A small network was shown many inputs. Here are its activations along a few directions, one row for each input.
In each table, some parts of the input vary, and every possible input appears once, in random order.
A made-up example of a description, with smaller parts first: one of 5 places around a ring, together with either a single point or (one of 2 separate values, together with one of 4 places along a line) or one of 9 places along a line.
Shared parts are said once, and a part with two or three values counts as separate values.
In the rows, 128 means zero.

Other details of the inputs vary at random and push rows far along two fixed directions, the same in every table; ignore that.

Table:
r1: [205 108 125 142 109 144  94 136 154 142 120]
r2: [213  83 157 167 114 154  83  99 151 129  94]
r3: [119 165 159 125  79 114 166  82 123 134 135]
r4: [111 146 131 108 116 138 147 137 133 142 149]
r5: [ 94 126 126 146 162 139 108 158 137 141 132]
r6: [194 133 134 144  88 121 129 116 140 120 107]
r7: [ 87  91 115 116 203 143 127 152 107 125  87]
r8: [ 89 114 118 120 143 124 130 119 103 129  97]
r9: [119 133 124 131 126 100 152 131 113 107 145]
r10: [ 88 121 116 130 155 127 129 152 135 142 148]
r11: [ 95 105 135 119 151 132 130 119 109 124 101]
r12: [101 144 100 104 166 150 108 113 135 112 119]
r13: [224  83 138 174 123 138  74 140 174 134 129]
r14: [100 169 121 111 102 129 148 139 127 146 142]
r15: [161 109 150 169 106 117 110  99 145 124 119]
r16: [101 148 124 112 110  91 160 142 114 115 168]
r17: [110  70 111 118 211 164  94 168 125 146 103]
r18: [ 86 186 128  85 122 129 155  98 134 101 148]
r19: [183 142 128 135  78 139 120 125 153 145 143]
r20: [190 130 153 151 106 163  94 136 159 139 125]
r21: [123 102 100 108 159 136 115 156 106 130 124]
r22: [ 92 170 138 105 106 131 159 138 128 140 149]
r23: [131 188 137 124  69 127 145 128 136 141 145]
r24: [125 103 101 114 163 131 119 148 101 128 118]
r25: [ 93 150 131 120 100 112 154 100 109 133 116]
r26: [120 140 128  95 114 118 154 141 110 119 151]
r27: [160 139 135 136  92  94 144 125 128 112 159]
r28: [109 153 131 100 113 111 174 125 100 109 141]
r29: [104  67 109 151 218 134  99 159 123 123  89]
r30: [183 119 141 168 109 138  94 139 168 137 141]
r31: [ 71 110  99 122 219 147  93 131 138 107 122]
r32: [126 140 112 113 118 116 152 129 101 116 128]
r33: [ 88 140 141 133 107  91 154 107 118 116 132]
r34: [119 169 142 128  73 109 160  83 119 139 130]
r35: [116 109 119 105 160 130 134 146 101 122 128]
r36: [176 105 152 179 115 126 101  94 151 134 120]
Description of these inputs: one of 3 separate values, together with either a single point or one of 11 places along a line.
Q: Changing only the choice among 3 separate values turns r26 into r16. The same change can be made to r35. Which row results?
A: r27
Q: Which other rows does r30 become when the choice among 3 separate values takes its other values? List them by row number.
A: r14, r22

Table:
r37: [189 102 137 168 130 130  89 117 151 117 118]
r38: [173 136 129 147 101 140 104 104 152 139 120]
r39: [140 165 144 124  77 100 167 132 138 123 159]
r40: [175  66 126 139 180 168  73 147 143 131 118]
r41: [139 149 149 131  94 134 137 105 143 140 131]
r42: [ 39 135 112 118 167 118 142 133 116 127 125]
r43: [141 171 130 126  74  94 165 130 139 119 160]
r44: [176 111 147 149  91 111 128 119 131 130 125]
r45: [107 138 116 120 126 116 145 118 106 120 126]
r46: [165 138 137 157  93 129 113 106 156 142 130]
r47: [124 168 152 135  74 112 154 103 144 141 147]
r48: [146 167 144 112  79 111 168 128 135 120 153]
r49: [111 128 115 134 140 134 117 156 128 143 134]
r50: [179 136 144 135 104 130 120 104 140 111 123]
r51: [124 165 155 134  77 107 154 104 145 121 147]
r52: [106  69  98 133 213 150  83 162 125 134 122]
r53: [ 66 127  91  99 183 126 141 161 106 126 124]
r54: [ 48 130 128 115 174 113 149 136 104 123 128]
r55: [111 128 122 121 145 150 118 119 130 143 110]
r56: [ 54 124 112 103 181 143 131 132 113 125 107]
r57: [165  86 114 138 172 177  72 159 136 143 101]
r58: [174 123 137 158  94 116 124 112 135 120 132]
r59: [135  90 132 150 156 135 112 133 121 129 114]
r60: [173  83 106 150 172 171  61 159 140 142 103]
r61: [142 143 152 128 107 121 140 109 131 115 133]
r62: [ 54 138  96  89 169 122 144 144 103 125 146]
r63: [109 129 122 106 123 115 151 123 101 127 116]
r64: [143 128 131 137  92  98 143 118 121 128 130]
r65: [156  96 117 120 162 156  95 139 134 125 126]
r66: [132 173 147 127  69 112 154 134 136 138 160]
r67: [193  92 145 155 125 148 102 119 136 124 112]
r68: [204  90 141 155 127 144  85 134 158 128 140]
r69: [ 83 170 123 107 119 101 160 111 110 112 138]
r70: [ 82 155 118 114 127 119 143 115 124 119 128]
r71: [166 118 149 144 116 145 108 112 153 123 118]
r72: [149 135 124 124  91 104 141 113 116 124 124]
r73: [ 95 143 124 107 126 122 157 118 101 120 125]
r74: [ 67 102 118 105 173 124 146 143  90 135 108]
r75: [102 105 102 106 190 148 121 161 115 128 111]
r76: [ 85 167 134 101 110 125 162 143 115 139 148]
Q: What do these inputs look like to the network?
A: one of 5 places around a ring, together with either one of 3 separate values or one of 5 places along a line
Q: Changing only the place on the ring of 5 turns r46 into r55. The same change can be made to r64. Which row results?
A: r63
Q: Which other rows does r53 become when the place on the ring of 5 takes its other values? List them by row number.
A: r39, r43, r48, r75
Q: Which other rows does r42 become when the place on the ring of 5 takes its other values? List them by row number.
A: r51, r56, r70, r71

Table:
r77: [ 75  78 102 117 206 104 129 105  95  94  70]
r78: [207 102  97 115 128 149 100 146 137 107 122]
r79: [178 116 105 157 173 162  52 161 165 124 141]
r80: [197  70 106 125 189 182  79 160 144 120 119]
r81: [ 68 114 126 104 178 161 132 126  90 158  87]
r82: [ 73 205 148 147  68 104 166  77 133 127 143]
r83: [ 71 106  99  89 208 165 109 174 129 122 140]
r84: [205 126 137 113  99 160 120 117 148 145 127]
r85: [ 83 166 158 122  90  99 180 166 130 138 157]
r86: [ 60 151 153 129 121 126 149  93 109 119 121]
r87: [ 86  88 101 121 144  79 154 147  73 130 133]
r88: [208 141 171 152  64  91 152  52 152  87 124]
r89: [ 96 139 119 112 112  91 180 174  94 132 119]
r90: [ 64  92 124 131 204 152 125 115  82 125  80]
r91: [197  87 149 162 133 138 119 172 137 142 112]
r92: [ 79 180 100 101 133 132 144 151 152 128 173]
r93: [186 100 127 136 112 155  94 109 119 145  73]
r94: [162  46 116 199 175 132  57 153 153 156 133]
r95: [182 149 172 142  58 152 109  91 156 148 121]
r96: [166  90 129 190 158 149  77 186 174 159 114]
r97: [ 74 122 115 120 145 120 146 102  75 113  83]
r98: [ 49 156 121 127 147 150 122 123 130 170 112]
r99: [ 85 175 165 118  84  74 182  65 138  90 144]
r100: [184  98 124 137 171 166  59 160 148 110 139]
r101: [220 117 162 163  44  83 150 107 129 128 170]
r102: [ 80 136 147 128  90  74 170 128 111 134 183]
r103: [117 183 102  81  99  96 166 139  91  94 158]
r104: [ 63 119 113  83 180 166 119 150 127 153 125]
r105: [114 187 124  86 111 110 171 138 100 102 174]
r106: [176 148 154 178  86  98 118  64 185 103 128]
r107: [ 63 156 101 101 154 152 127 143 146 164 139]
r108: [227 156 130 107  33 128 138 101 145 131 130]
Q: Changing only one part turns r94 into r101. The same change can be made to r82. Which row results?
A: r90
Q: What do these inputs look like to the network?
A: one of 4 places along a line, together with either one of 2 separate values or one of 6 places along a line
Q: List by row number the other rows that have the place on the line of 4 in common with r83.
A: r85, r86, r95, r99, r100, r102, r104
Q: Which other rows does r103 become when the place on the line of 6 takes its other values? List them by row number.
A: r77, r78, r93, r97, r108
Q: Which other rows does r101 become when the choice among 2 separate values takes its other values? List them by row number.
A: r91
Q: Which other rows does r89 become when the choice among 2 separate values takes its other values? List them by row number.
A: r87
